Each row below holds a small network's activations on one input, seen along a few directions.
In each table, some parts of the input vary, and every possible input appears once, in random order.
Descriptions start from the smaller parts, as in this example, which fits no table here: one of 5 places around a ring, together with either a single point or one of 11 places around a ring or (one of 2 separate values, together with one of 6 places along a line).
Shared parts are said once, and a part with two or three values counts as separate values.

Other details of the inputs shift rows strongly along two fixed directions, in all tables alike. That doesn't count.

Rows:
R1: [ 41  -4 -21 -14  -4   6  11  56  -4 -23 -33   4]
R2: [ -3  87  33  36 -15  24 -13 -29   8  49  10  27]
R3: [-20 -28 -18  22   2  -5  34 -15  34 -16  -6 -27]
R4: [ -6  89  20  -6  -3   3 -45 -34   2   5   0  24]
R5: [-12  59  26  23   3  15 -24 -42  -5   3  17  55]
R6: [ 16 -18  -4 -33   6   8   2  39 -21 -20 -25   2]
R7: [-10 -36  -5 -15 -17 -34  13 -27  10 -35 -14  -9]
R8: [ -7 -56 -15   2   5 -19  12 -35   4   4 -15 -42]
R9: [-20  53  27  26  11  19 -25 -41 -13   2   5  46]
R10: [-26 -39  -7  17   1 -29  10 -11  14 -26  -4   8]
R11: [-17 -12  -5   2  11   3  -5 -50   2  24 -15 -23]
R12: [ 22 -16  -4 -29   1   0   2  36 -24 -26 -18   1]
R13: [-25   0  20   8 -18 -27   2 -25  26  13  11 -11]
R14: [ 20 -20   7 -10 -15  -9   8  54  -4  10  15  -8]
R15: [ 10 -13 -16 -16   2   6   9  46  -7 -14  21 -15]
R16: [ 27  14  23 -20   4  35  -5  61 -28  27   7  14]
R17: [-16 -10  24  10 -27 -17   8 -35  18  10  17  -4]
R18: [ -8  -4 -16   8  -3 -15 -15 -43  13  19   2 -28]
R19: [-29 -26 -10  -1   0 -25  20 -14  22 -18  12 -29]
R20: [-32  -2   6  17   7 -24  -2 -25  20 -14  -2  20]
R21: [ 47 -18 -44  -1  10  15  17  43 -10  27 -22 -16]
R22: [-23  -2  -2  43   6 -10  14 -27  21 -11 -21  26]
R23: [ 49 -33 -24 -21   9   8  -1  36 -17  15   5 -17]
R24: [-27 -35  -5   3   2  -7  22 -19   6 -20   8 -26]
R25: [ 36  13  25 -13   0  27  -7  58 -29  21  13  11]
R26: [-33 -41  -1  10  10 -10  17 -15   4 -21 -16  11]
R27: [-23 -37 -11  -3  -9 -12  21 -19  18 -22  17 -20]
R28: [ 19  16  -4 -19  18  48  -6  58 -30   4  16   5]
R29: [ 42  38  -4 -30  -2  12 -27  61 -29 -11  -1  17]
R30: [  5  80   5   5   8  18 -47 -42  -1  44  15   5]
Description of these inputs: one of 5 separate values, together with either a single point or one of 5 places along a line.
The inputs of R1 and R22 match in every part but the choice among 5 separate values. If R6 is changed in the same way as R1 into R22, which row does it become? -> R26
Change only the choice among 5 separate values in R14. List by row number the other rows that result. -> R10, R15, R18, R29
List by row number the other rows that have the choice among 5 separate values in common with R15. -> R3, R19, R24, R27, R28
List by row number the other rows that have the choice among 5 separate values in common with R13. -> R2, R14, R16, R17, R25
